Each row below holds a small network's activations on one input, seen along a few directions.
In each table, some parts of the input vary, and every possible input appears once, in random order.
A made-up example of a description, with smaller parts first: one of 3 separate values, together with either a single point or one of 11 places along a line or (one of 4 places along a line, together with one of 5 places around a ring).
Shared parts are said once, and a part with two or three values counts as separate values.
(in the rows, 128 means zero)

Table:
r1: [137 150 140 167 121 118 150 157 117 128 105 148 138 110 149 113 106]
r2: [135 151 124 170 127 109 147 172 139 133 110 145 149 110 174 113 104]
r3: [138 117 136 103 140 128 122  99 129 129 138 143 153 117 137 150  98]
r4: [112  68 129  99 153 134 141 105 132 119 156 112 117 136  75 145 134]
r5: [143 121 116 120 123 116 122 133 149 117 139 146 181 127 173 164  80]
r6: [156 217  85 151  81 148 125 136 133 148 162 109  89 159 132 105 184]
r7: [140 118 145 113 110 120 114 120 133 118 124 143 167 137 148 159  79]
r8: [163 198  83  99  77 143  96  95 148 125 187  99 118 174 118 146 152]
r9: [124 144 157 146 139 121 136 144 116 145  97 133 119 114 145 105 130]
r10: [122  91 134 101 130 131 102 100 119 123 126 115 141 132 121 143 113]
r11: [118  82 130  97 143 124 113  97 128 121 133 121 119 124  97 152 128]
r12: [105 117 125 143 155 126 148 137 115 125 112 141 102 100 104 104 168]
r13: [ 93  95 146 137 153 142 152 152 130 127 109 116  88 130  91  94 168]
r14: [104 123 142 146 138 131 124 145 105 134  96 121 111 121 130 100 147]
What is each input in this table made of? -> one of 2 separate values, together with either a single point or one of 6 places along a line
Changing only the choice among 2 separate values turns r9 into r3. The same change can be made to r6. Which row results? -> r8
Change only the choice among 2 separate values in r13. List by row number the other rows that result. -> r4

Table:
r15: [161 140  87 106  78 133 117 113 153 118 168 111 126 157 105 137 146]
r16: [ 79  15 152  78 193 127 124  79  94 105 111 139 147  81 100 157  90]
r17: [134 175 114 147 105 133 145 139 107 105 146 121 139 137 122 118 129]
r18: [170 160 124 104 130 116 124 111 151 146 159 120 132 137 135 155 134]
r19: [108  20 160  95 204 119 149  81 102 105 114 158 137  64  86 153 107]
r20: [137 159 137 156  99 129 128 127 103 157 108 129 124 128 157  87 125]
r21: [127 178 118 147 138 130 130 134 132 126 125  98 123 123 146  87 146]
r22: [119  36 164 123 172 100 163 149 159 107 103 162 172  88 144 158  69]
r23: [126 144 103 153  95 128 119 146 134 137 122 100  81 160 125 125 184]
r24: [ 86  44 172 152 169  96 152 194 139 119  60 155 146 101 133 123 112]
r25: [149 128  88  90  72 143  87 116 141 114 165  94 142 175 125 141 144]
r26: [121 171 110 162 127 141 127 137 116 147 131 141 116 115 151  90 127]
r27: [147 161 109 120 123 127  78 107 136 126 136 118 149 124 155 147  91]
r28: [162 174 114 118 136 124 122 109 152 109 142 127 149 120 138 146 131]
r29: [ 72  28 168 124 199 115 138 121  88 122  70 151 115  72  75 121 153]
r30: [125 163 120 131 130 144 145 140 123 168 144 125 115 146 148 106 165]
r31: [137 157 103 127  72 145 134 135 133 115 166  99 108 166  85 114 141]
r32: [149 162 126 129 104 137 151 142 108 145 154 116 130 152 125 137 144]
r33: [ 71  25 166 129 204 126 147 110  83 134  96 133 122  73  81  96 124]
r34: [144 170 114 159 101 134 134 139 100 125 141 132 128 121 128 119 105]
r35: [131 174 149 140 108 130 121 136 119 142  96 169 106 123 154 115 153]
r36: [152 162 144 106 111 124  85  90 138 137 121 129 150 137 161 147  91]
r37: [117 151  89 134  71 123 112 150 136 124 131  97  84 157  99 100 174]
r38: [ 96  37 172 155 180 115 164 186 136 131  81 141 157 102 147 102  98]
r39: [129 160 104 128 105 144 120 132 158 140 143  75  90 152 108  84 156]
r40: [ 98  32 175 108 205 137 166 106  80 105  99 151 128  83  68 133 113]
r41: [122 164 101 106 118 135 101 110 133 110 152 134 165 145 150 147 119]
r42: [132 136 104 109 103 139  92 103 151 130 173 113 125 181 132 158 130]
r43: [148 151 122  93 118 118  91 111 140 143 161 101 143 156 147 154 119]
r44: [112  47 179 136 175 117 180 176 135 102  88 155 160 111 128 135  74]
r45: [115 153 108 152 118 148 133 128 145 154 150 105  87 163 125 104 159]
r46: [124 174 114 154 121 131 117 150 119 132 111 159 104 111 149 115 154]
r47: [128 156 114 136 102 115 129 156 110 151 122 118 104 144 141 121 177]
r48: [149 179 160 134 109 154 143 121 116 136 127 169 128 133 138 130 119]
r49: [153 167 103 133 125 135 120 110 137 132 147 166 143 110 143 151 110]
r50: [ 99  28 158 102 167 116 142 148 153 109  92 146 187 104 164 167  68]
r51: [121 184 118 143 127 111 118 146 135 111 110 112 107 120 136 107 161]
r52: [147 150 117 147  96 149 142 132 132 129 157 101 105 168 110 139 151]
r53: [161 158 127 129  92 113 121  98 123 143 129 150 145 124 143 142  95]
r54: [163 149 113 124 117 119 111 100 171 130 167 102 104 155 113 151 130]
Changing only one part turns r50 into r24. The same change can be made to r42. Which row results? -> r23
Changing only one part turns r39 into r31. The same change can be made to r26. Which row results? -> r34
What is each input in this table made of? -> one of 5 places along a line, together with either one of 2 separate values or one of 6 places along a line
A walk changes only the place on the line of 5. It starts at r47 and steps to r30. List the rest of the walk in order. -> r32, r18, r43

Table:
r55: [133 110 152 147 140 122 143 160 139 138 105 141 171 118 184 125  84]
r56: [123 110 142 139 131  99 129 175 158 119  84 142 159 115 183 138  99]
r57: [138 195 121 152  94 150 129 160 140 153 134 101 102 169 153  88 161]
r58: [159 214 106 156  84 154 143 138 120 134 154 136 106 146 122 102 165]
r59: [138 119  88  74 132 132  78  64 126 108 172 105 145 133 111 163 121]
r60: [148 196 100 168  79 130 128 155 126 140 137 107  98 155 129 100 157]
r61: [138 136 145 143 133 124 152 134 113 112 115 176 175 105 151 142  73]
r62: [128 101 111  96 115 115 107 147 191 117 152 106 132 174 130 168 133]
r63: [ 94  59 147 155 154 128 160 150 114 123 106 135 100 112  89 106 136]
r64: [ 82  55 153 132 157 128 148 175 154 125  82 137  97 122 105 102 163]
r65: [ 83  70 152 142 181 127 160 154 135 135 107 113 111 115 109  93 143]
r66: [161 219 112 134 103 129 115  97 111 156 143 121  89 128 135 113 165]
r67: [107  93 167 119 182 119 141  97  90 135 104 131 100  85  85 123 140]
r68: [142 213  84 135 106 141  93  95  99 146 143 113 102 126 136 107 181]
r69: [143 123 111  95 106 140 136 100 148  99 182 131 150 155 101 163 107]
r70: [146 133 162 119 138 112 117  99 102 139 104 172 160  92 156 144  75]
r71: [138 105 100 111 106 115 122 124 154 116 169 103 142 161 109 166 105]
r72: [136 113 133 162 128 101 138 152 123 122 107 144 164 104 161 137  72]
r73: [132 190 122 153  77 140 114 172 162 137 113 112  91 174 152 104 182]
r74: [ 94  75 141 116 179 136 124  93  72 121 101 129 112  89  92 113 163]
r75: [157 123 123  75 116 135 101  65 141 126 166 120 138 139 105 170 107]
r76: [132 102 120  98 121 137 128 130 169 133 167 100 146 175 134 154 116]
r77: [124 124 132 117 137 122  98  99  85 128 109 162 172  87 164 139  93]
r78: [ 96  93 148 134 171 136 170 137 101 108 117 138 110  95  78 113 131]
Changing only one part turns r64 into r65. The same change can be made to r73. Which row results? -> r57
What is each input in this table made of? -> one of 4 separate values, together with one of 6 places along a line
Change only the choice among 4 separate values in r61. List by row number the other rows that result. -> r58, r69, r78
